A small network was shown many inputs. Here are its activations along a few directions, one row for each input.
In each table, some parts of the input vary, and every possible input appears once, in random order.
Descriptions start from the smaller parts, as in this example, which fits no table here: one of 5 places around a ring, together with either a single point or (one of 2 separate values, together with one of 4 places along a line) or one of 9 places around a ring.
Shared parts are said once, and a part with two or three values counts as separate values.
In the rows, 128 means zero.

Other details of the inputs shift rows strongly along two fixed directions, in all tables alike. That doesn't count.

Table:
x1: [147 120 105 119  68 112 127 118 139 160 137 138 161 159 114]
x2: [133 115  77 103 120 162 152 118 130  85 112 157 158  94  85]
x3: [134 132 123 108 170 125 146 124 144 127 105 110 112 117 106]
x4: [122 107 151 115 102 137 118 130 131 135 116 137 168 103 144]
x5: [ 80 106 207 102 154 153 127 134 111  72 136  71  83 120 131]
x6: [182 155  91 146  54 117 108 107 109 205 138 151 151 162 122]
x7: [125 110 130 126 170 130 147 128 135 119  96 122  96  81 136]
x8: [134 146 140 147 145  72  99 128 128 165 125 116  99 202 131]
x9: [137 146 159 168 183  80 110 144 128 198 109  94  51 175 177]
x10: [ 77  96 191  57 141 138 162 135 129  88 128  93 141  88 142]
x11: [107 121 162 135 168 110 124 137 100 124 107 106  88 128 150]
x12: [ 94 102 160 110 122 146 131 125 145  62 143 105 121 133 116]
x13: [144 125 135 102  95 132 134 134 123 166 132 110 140 172 125]
x14: [121 129 141 138 115 128 106 114 132 100 151 126 127 146 150]
x15: [162 166  39 154 116 117 134  97 149 156 118 182 162  98 109]
x16: [141 106 144 120  94 131 131 128 113 138 120 124 142 117 144]
x17: [151 154  65 155  62 166 126  99 129 109 148 155 175 137  86]
x18: [150 157 117 191  93 115  72 115 124 156 142 153 134 179 167]
x19: [146 157  82 164 143 125 117 124 148 173 108 166 135 115 144]
x20: [100  97 142  69  99 147 172 133 137  97 127 113 161  99 104]
x21: [102  82 216  65 141 139 145 141 118 106 118  72 102 108 133]
x22: [ 66 102 162  90 140 171 159 116 131  24 138 116 153  60 119]
x23: [153 143  86 161 146 119 110 119 151 161 104 156 135 107 142]
x24: [144 115 147 171 122 133 114 167 117 123 229 120 141 161 102]
x25: [152 122 173 165 179  67  89 188 105 178 204  90  85 194 121]
x26: [152  75 154 104 119 140 142 166 116 133 207 132 174 113  88]
x27: [118 129 113 107 139 158 148 137 113 103 117 147 112  95 114]
x28: [ 90  88 141  69 101 149 177 118 137  85 126 113 179  83  89]
x29: [105 104 156 110 190 138 161 134 133  97  91 103 100  61 130]
x30: [124 157 158 180 120 100  62 126 114 163 141 120 115 193 173]
x31: [177 158  85 155 132  78 107 123 163 186 117 145 106 174 129]
x32: [170 162  56 159 124  96 117 102 152 174 121 169 132 126 134]
x33: [141 147 109 166 129 114 115 134 106 160 119 151 101 154 154]
x34: [148 165  75 173 115 122 101 126 121 162 118 189 150 142 145]
x35: [159 129  85 138  59 149 139 106 108 153 124 161 190  95 118]
x36: [122 135  80 145 120 144 130 118 121 108 108 186 177  77 117]
x37: [118 132 161 129 158 116 119 132 107 138 117 111  79 147 130]
x38: [122 143  65 124 116 140 147 119 128  99 127 182 165  91 119]
x39: [108 103 144  94  99 159 165 134 110 105 114 122 156  75 129]
x40: [118 134 111 143  87 137 124 114 137  96 147 134 153 147 102]
x41: [108 132 160 131 118 152 121 139 114 106 143 105  92 145 136]
x42: [100 122 145 111 126 163 131 133 126  85 139  97 120 142 117]
x43: [143 137 114 151  86 158 111 117 123 110 145 143 121 139 121]
x44: [ 85 108 172  93 180 112 139 151 131 101 119  91  92 148 135]
x45: [146 145 121 127  92 100 117 105 118 175 142 135 165 151 143]
x46: [ 68  84 198  68 148 166 160 148 128  84 108 105 157  65 144]
x47: [169 157  77 168  63 140 100 101 136 135 154 152 142 180 112]
x48: [164 141  52 160  92 149 137 109 116 118 114 197 156  90 119]
x49: [ 90 100 188 122 195 113 105 144 118 114 104 104  96 127 169]
x50: [151 143 133 144 139  69  89 135 133 168 129 122  87 210 142]
x51: [137 150 141 130 158 100 112 141 119 161 124 105  86 198 139]
x52: [118 112 124 106 140 162 157 126 121  81 114 146 120  77 105]
x53: [106 120 181 151 134 132 116 128 109 105 136  92  97 147 158]
x54: [143 133 158 120 194  94 116 139 145 165 108  78  66 175 142]
x55: [111 117 147 107 181  93 135 137 154 134 104  95  93 132 118]
x56: [129 115 141  91 103 138 144 116 121 140 130 102 155 136 105]
x57: [108 115  94  96 135 152 161 115 134  56 118 162 166  53 112]
x58: [113 114 123  96 165 157 172 130 139  91  98 125 117  48  95]
x59: [111 135  90 156  87 175 123 123 125  90 133 175 178  96 128]
x60: [158 137  76 131 128 157 157 117 150 123 110 167 132  71  99]
x61: [146 143  94 130 143 105 137 134 159 148 110 140 118 135 116]
x62: [136 154 165 189 120 105  84 143 107 168 144 106  79 219 184]
x63: [ 73  86 222  79 160 132 139 139 122 108 109  82 142  91 151]
x64: [164 143  67 132  53 125 125  92 134 160 143 175 193 121 126]
x65: [108 138 169 121 206  77 118 143 144 160 119  83  64 154 172]
x66: [177 153  75 136  44 147 130 114 116 179 138 171 165 134 115]
x67: [129 114  94 150  78 186 144 112 121  58 133 167 162  76 118]
x68: [110 123  87 124  77 175 155 125 143  58 140 156 176 106  92]
x69: [104 141 147 133 123 129 107 127 124 108 150 119 118 153 152]
x70: [117 126 128  95 184 136 165 136 145 112 104 103 108 109 114]
x71: [152 157 136 152 166 104 118 140 137 193 116 112  65 165 145]
x72: [140 147 165 135 172  79  94 134 114 168 123  81  74 212 144]
x73: [162 167  67 182 128 105 105 110 143 189 105 173 144 117 136]
x74: [ 85 115 143  95 166 128 146 124 125  77 119 125 137  86 126]
x75: [143 111 162 135 202  87 121 191 132 150 181  76  93 127 105]
x76: [148 117 136 107  93 121 128 120 128 161 134 114 142 166 118]
Each input here is: one of 4 places along a line, together with either a single point or (one of 3 separate values, together with one of 6 places around a ring).
Q: The inputs of x35 and x11 match in every part but the place on the line of 4. If x21 is changed in the same way as x35 into x11, which row does it become?
A: x52
Q: The inputs of x67 and x48 match in every part but the place on the line of 4. If x42 is changed in the same way as x67 into x48, which row does it become?
A: x51
Q: Which other rows does x30 become when the choice among 3 separate values takes its other values? List them by row number.
A: x18, x59
Q: Which other rows does x34 become when the place on the line of 4 takes its other values? List them by row number.
A: x19, x46, x59
Q: Which other rows does x30 become when the place on the line of 4 takes its other values? List them by row number.
A: x36, x63, x73
Q: Which other rows does x66 become when the place on the ring of 6 takes its other values? List them by row number.
A: x10, x13, x20, x39, x46

Table:
x77: [103 122 144 139 142 150 117 124 122  74 121 117 112 134 124]
x78: [126 112 135  91 182 107 150 161 133 120 145 102 115 125 101]
x79: [115 113 177 115 128 131 119 136 121 104 142  96 119 160 110]
x80: [128 115 108 109  98 177 162 128 129  83 168 139 170  70  82]
x81: [111  97 158  78 118 145 159 123 122 118 115 118 143 106 140]
x82: [177 158  77 145  61 115 113  89 112 188 124 171 177 159 130]
x83: [108  91 160  92 131 167 157 139 109  63 151 114 142  70  86]
x84: [127 130 142  96 182 124 162 116 152 150  46 104  73  86 125]
x85: [156 154  85 138  56 118 116 103 111 155 128 158 158 173 107]
x86: [133 142 163 170 156 109  83 136 102 144 145 102  69 175 154]
x87: [150 135 166 150 113 103  92 145 127 171 156 103  92 225 140]
x88: [ 98 124 110 112 110 159 147 124 126  70 103 141 128 109 131]
x89: [121 131 108 142 123 132 117 113 123 117 101 165 158  88 139]
x90: [118 119 106 124 170 129 151 129 153  77 121 138 119  80  97]
x91: [137 110 111 119  95 131 133 127 129 151 129 158 170 103 129]
x92: [108 142 172 146 161  90  87 132 136 168 116 105 101 157 186]
x93: [140 148 166 123 116  85 102 115 126 203 131  95 116 201 171]
x94: [142 115 165 124 167  67 102 135 159 164 153  69  84 190 136]
x95: [163 116  84  78 121 148 184 112 151 165  68 127 146  71  88]
x96: [174 136  74 137 119 106 130 134 155 147 149 146 151 137  90]
x97: [108 136 170 104 115 102 117 128 126 152 135  82 105 191 143]
x98: [152 145  90 185 111 128 109 121 111 146 125 167 147 117 134]
x99: [100 119 146 102 140 150 146 121 126  93  96 131 125  94 160]
x100: [106 114 124 121 132 147 133 132 133 102 103 155 148  72 147]
x101: [ 92 131 145 102 140 148 144 111 136  93 100 124 136  90 157]
x102: [166 173  66 190  91 140 100 114 125 153 162 165 132 145 126]
x103: [144 161  67 150 167 119 140 141 123 149 131 177 123 129 103]
x104: [148 138  72 158 131 111 123 101 163 120 132 154 124 119 108]
x105: [119 134 158 152 146 126  99 140 129 118 134 104  77 185 155]
x106: [123 124 177 113 113  95 114 138 115 163 132  90  86 208 153]
x107: [102 103 140 116 148 179 149 144 119  54 139 126 111  67 120]
x108: [ 96 132 142 132 141 155 123 128 141  77 132 110 115 131 130]
x109: [148 160  84 155  97 128 112  92 115 145 100 171 150 132 149]
x110: [161 124 102 154  91 127 130 126 112 154 143 155 173 113 109]
x111: [175 129  93 165  79 125 127 136 121 180 153 162 161 130 123]
x112: [102 106 177  97 142 112 125 135 135 144 128  97 142 120 147]
x113: [109  99 163 101 134 118 126 129 118 131 117 116 151 106 131]
x114: [158 144  60 117 143 126 152 153 125 158 150 166 162 127  83]
x115: [116 112 163 147 161 128 121 153 119 126 125 113 100 117 161]
x116: [119 105 176 121 142 120 134 150 128 143 147  91 133 124 137]
x117: [182 141  90 162  72 135 119 131 116 162 175 162 141 147 109]
x118: [124 144 146 142 203  81 114 153 128 146 127 110  64 163 134]
x119: [ 80 131 135 104 129 149 143 117 134  72 109 115 121 112 136]
x120: [134 134 110 126  85 155 134 122 144 109 155 134 163 140  95]
x121: [ 87 122 138 110 131 146 136 114 115  67  98 121 119 114 129]
x122: [101 117 144 135 153 147 138 141 131  99 125 121 134  77 141]
Q: The inputs of x108 and x120 match in every part but one. If x102 is changed in the same way as x108 into x120, which row does it become?
A: x80
Q: The inputs of x81 and x99 match in every part but one. If x117 is changed in the same way as x81 into x99, which row does it become?
A: x107
Q: Describe the family of inputs behind these rows.
A: one of 2 separate values, together with either a single point or one of 4 places along a line or (one of 3 separate values, together with one of 6 places around a ring)
Q: Which other rows does x115 become when the choice among 2 separate values takes its other values? List them by row number.
A: x111
Q: A walk changes only the place on the line of 4. It starts at x104 and steps to x90. List the rest of the walk in order.
A: x118, x103
Q: Which other rows does x119 become when the choice among 3 separate values takes its other values? List them by row number.
A: x88, x121

Table:
x123: [187 156  82 160 101  93 110 123 132 206 138 150 134 174 120]
x124: [ 92  99 179 101 141 145 137 145 123  75 150  93 117 127 123]
x125: [107 132 168 143 175 108 106 137 125 124 117 100  72 153 161]
x126: [132 153 124 169 154 106  97 132 126 143 130 129  89 161 148]
x127: [128 114  88 104 120 163 170 124 139  89 118 155 166  60  88]
x128: [172 163 119 174 139  71  86 136 129 214 143 120  91 211 144]
x129: [143 138 103 142  67 140 120 111 120 136 143 155 171 136 124]
x130: [158 172  91 183 107 101  87 109 126 183 116 158 117 177 163]
x131: [ 79  99 188  91 186 137 145 140 129  83 105  88  95  94 142]
x132: [ 82  87 151  75 111 184 169 128 123  38 132 121 166  63 100]
x133: [134 123  77 122  59 179 152 113 123  86 144 177 201  77  92]
x134: [135 132 104 130  66 149 128 110 121 120 139 151 171 129 117]
x135: [140 138  49 143 109 164 150 114 138  89 126 187 169  69  91]
x136: [116 110 134 118 102 160 139 130 121  90 149 130 155 105 112]
x137: [150 131  49 122  86 164 163 110 136 114 119 186 192  65  87]
x138: [159 152 124 172  97 104  87 134 118 174 169 131 122 201 140]
x139: [108 105 222  91 183  77 119 148 129 173 116  54  73 172 164]
x140: [170 159  97 175  66 113  90 118 120 176 161 150 139 198 132]
x141: [109 125 214 120 191  79 102 148 123 167 118  61  53 187 176]
x142: [ 80 102 135  99 156 173 162 127 128  44 101 133 134  47 122]
x143: [136 135 104 132 130 134 136 125 134 126 122 141 133 110 118]
x144: [ 71  92 198  80 186 137 148 137 130  77  96  82 100  87 149]
x145: [118 127 140 114 138 126 134 124 133 132 108 120 123 116 140]
x146: [ 78  89 230  71 201 108 139 150 128 119 105  49  77 127 157]
x147: [142 142  91 149 124 133 126 119 133 126 122 155 134 115 122]
x148: [178 173  84 181 119  90  91 123 130 197 143 151 112 190 135]
x149: [133 115 134 102 135 121 146 134 132 145 121 119 136 116 117]
x150: [146 125 104 120 133 123 144 135 137 139 135 137 142 114  99]
Q: The inputs of x143 and x145 match in every part but one. If x127 is changed in the same way as x143 into x145, which row does it become?
A: x146
Q: Describe the family of inputs behind these rows.
A: one of 4 places along a line, together with either one of 2 separate values or one of 5 places along a line
